Each row below holds a small network's activations on one record, seen along a few directions.
After each row come some of the record's fields: T, D, F, S.
Other fields move the rows too, some of them a lot.
In the rows, zero is written as 500.
Strong random noise was added to every row along 2 fixed directions; ignore it. To show where, here is one row again and again, with new noise each time:
[569 560 532 502 513 516 566 504 510 564 461 527 552 479 496 564 576]
[540 476 567 665 533 597 498 510 811 622 701 171 682 454 325 553 461]
[604 480 474 474 527 553 601 485 494 496 541 513 603 424 457 575 650]
[518 633 613 583 501 493 503 528 618 663 434 441 528 539 494 547 453]

[574 487 454 465 496 456 501 414 447 476 536 476 557 454 463 511 643] : (T t4; D d3; F f4; S s3)
[448 651 659 371 495 511 540 574 337 522 340 687 463 437 634 594 536] : (T t4; D d1; F f3; S s3)
[603 367 309 464 518 536 668 515 413 437 506 666 614 452 441 533 718] : (T t4; D d4; F f1; S s4)
[416 539 566 350 504 582 584 613 311 463 382 756 471 434 623 596 524] : (T t5; D d1; F f3; S s4)
[539 399 359 523 513 488 496 456 551 476 579 460 545 531 445 465 511] : (T t5; D d4; F f4; S s3)
[613 445 452 550 505 534 556 488 576 514 594 397 624 448 401 525 621] : (T t5; D d2; F f4; S s3)
[449 627 663 602 456 502 462 594 614 655 474 346 575 474 431 554 507] : (T t3; D d1; F f1; S s4)
[461 476 475 325 535 534 526 437 313 340 458 677 397 497 642 482 449] : (T t5; D d3; F f4; S s2)
[507 596 600 369 467 409 430 435 298 423 446 561 399 410 561 530 643] : (T t3; D d3; F f5; S s3)
[633 602 436 447 447 332 438 317 325 493 372 578 401 586 560 427 609] : (T t3; D d4; F f4; S s2)
[585 617 522 444 485 422 496 389 380 493 397 561 448 527 570 470 560] : (T t4; D d4; F f4; S s2)
[361 583 683 463 518 536 411 539 552 509 512 441 448 469 552 528 321] : (T t5; D d3; F f3; S s3)
[364 309 434 508 531 602 453 515 593 382 699 392 507 476 438 455 353] : (T t4; D d3; F f3; S s3)
[571 616 491 488 470 414 501 444 416 575 361 595 473 554 533 498 575] : (T t4; D d4; F f4; S s3)
[616 505 513 518 563 536 662 552 567 533 479 526 597 469 499 546 578] : (T t4; D d2; F f1; S s2)
[555 540 482 543 493 405 507 491 517 561 446 520 519 528 482 498 587] : (T t3; D d4; F f1; S s3)
[478 679 698 393 456 436 458 488 335 478 376 538 432 438 639 507 535] : (T t4; D d1; F f3; S s2)
[528 391 521 599 537 619 512 520 743 505 751 215 673 389 324 543 509] : (T t4; D d5; F f3; S s3)
[334 820 808 479 386 344 237 504 378 585 308 434 257 527 617 479 379] : (T t3; D d1; F f2; S s3)
[534 743 525 543 431 308 464 509 412 699 148 699 330 705 630 460 469] : (T t3; D d2; F f4; S s3)
[562 592 601 573 528 509 575 524 612 618 443 464 552 521 508 536 483] : (T t4; D d5; F f1; S s2)
[625 614 500 550 477 400 525 481 501 636 381 529 529 543 494 520 624] : (T t4; D d2; F f4; S s3)
[595 419 295 466 473 425 534 413 358 438 469 640 490 530 496 465 667] : (T t4; D d5; F f4; S s3)
[383 615 463 562 466 445 479 584 497 661 237 730 337 733 631 462 265] : (T t5; D d5; F f4; S s4)
[386 617 749 532 554 667 587 704 674 640 469 438 597 444 531 629 340] : (T t5; D d1; F f1; S s3)
[460 775 732 402 479 465 539 560 332 588 210 703 407 527 711 551 455] : (T t4; D d1; F f1; S s2)
[450 434 507 722 510 535 447 534 809 613 604 264 541 622 417 418 253] : (T t4; D d2; F f1; S s2)
[474 335 287 407 536 598 681 572 360 369 438 829 478 523 575 509 525] : (T t4; D d5; F f1; S s3)
[490 497 584 487 543 559 551 571 557 504 532 505 537 432 506 567 491] : (T t5; D d5; F f3; S s3)
[444 720 670 399 484 440 529 558 309 570 205 770 378 560 730 530 442] : (T t4; D d1; F f1; S s2)
[350 431 469 580 491 545 386 500 620 523 589 397 471 581 463 449 271] : (T t5; D d3; F f4; S s4)
[501 551 563 530 465 454 361 404 527 504 581 293 499 471 416 473 524] : (T t3; D d3; F f4; S s3)
[557 687 687 448 478 495 551 546 440 572 415 485 585 383 514 605 670] : (T t3; D d1; F f1; S s3)
[558 586 639 403 508 544 605 514 400 445 492 496 596 341 542 580 668] : (T t4; D d1; F f1; S s2)
[523 499 486 596 424 397 312 433 548 580 527 273 449 496 384 450 499] : (T t1; D d1; F f5; S s3)
[639 294 411 551 577 661 659 494 657 415 757 327 729 368 338 546 632] : (T t4; D d2; F f1; S s2)
[560 547 544 326 442 322 310 292 208 287 536 459 344 385 539 441 711] : (T t3; D d3; F f2; S s2)

Here are new rows. What are their fields?
[485 655 611 684 493 468 559 661 686 790 306 540 524 625 500 542 401] : (T t4; D d2; F f1; S s4)
[507 661 620 453 499 446 550 558 418 571 315 671 439 494 605 556 541] : (T t4; D d5; F f3; S s3)
[421 473 643 525 541 587 455 530 669 494 680 279 582 391 428 554 412] : (T t5; D d3; F f3; S s3)
[441 484 376 686 467 466 445 532 676 667 455 459 472 698 446 429 320] : (T t4; D d5; F f4; S s4)
[525 368 405 565 558 602 635 569 643 507 597 472 637 476 404 531 525] : (T t4; D d4; F f1; S s3)
[321 434 526 473 501 522 363 448 486 388 574 470 362 552 567 405 249] : (T t4; D d3; F f3; S s2)
[305 688 720 510 473 517 459 654 496 644 312 603 403 553 626 544 301] : (T t4; D d1; F f3; S s4)
[591 493 405 564 458 409 390 360 528 513 577 334 524 525 377 452 594] : (T t3; D d4; F f4; S s3)
[518 612 714 371 530 586 590 575 428 488 501 498 606 283 533 657 661] : (T t4; D d1; F f3; S s3)
[486 576 390 575 441 381 446 479 485 630 299 627 372 719 565 410 383] : (T t4; D d5; F f4; S s3)
[378 341 544 580 537 626 412 509 724 449 791 206 589 419 360 493 354] : (T t4; D d3; F f3; S s3)
[635 611 441 492 440 322 402 347 358 533 356 560 384 621 543 418 572] : (T t3; D d2; F f4; S s2)
[615 438 437 538 512 544 593 492 559 493 593 427 634 422 381 547 679] : (T t3; D d5; F f1; S s3)
[556 179 231 426 579 691 753 585 459 300 641 684 631 414 451 545 627] : (T t5; D d2; F f1; S s3)
[655 713 544 519 438 329 441 374 417 613 323 504 425 594 547 460 593] : (T t3; D d2; F f4; S s2)
[499 621 588 438 485 465 529 544 411 535 346 653 437 495 601 543 517] : (T t5; D d5; F f3; S s3)
[576 587 639 221 532 584 690 563 184 380 401 757 567 239 619 685 827] : (T t4; D d1; F f3; S s3)
[488 482 356 499 499 479 528 495 475 510 417 613 446 612 532 447 442] : (T t4; D d4; F f4; S s3)
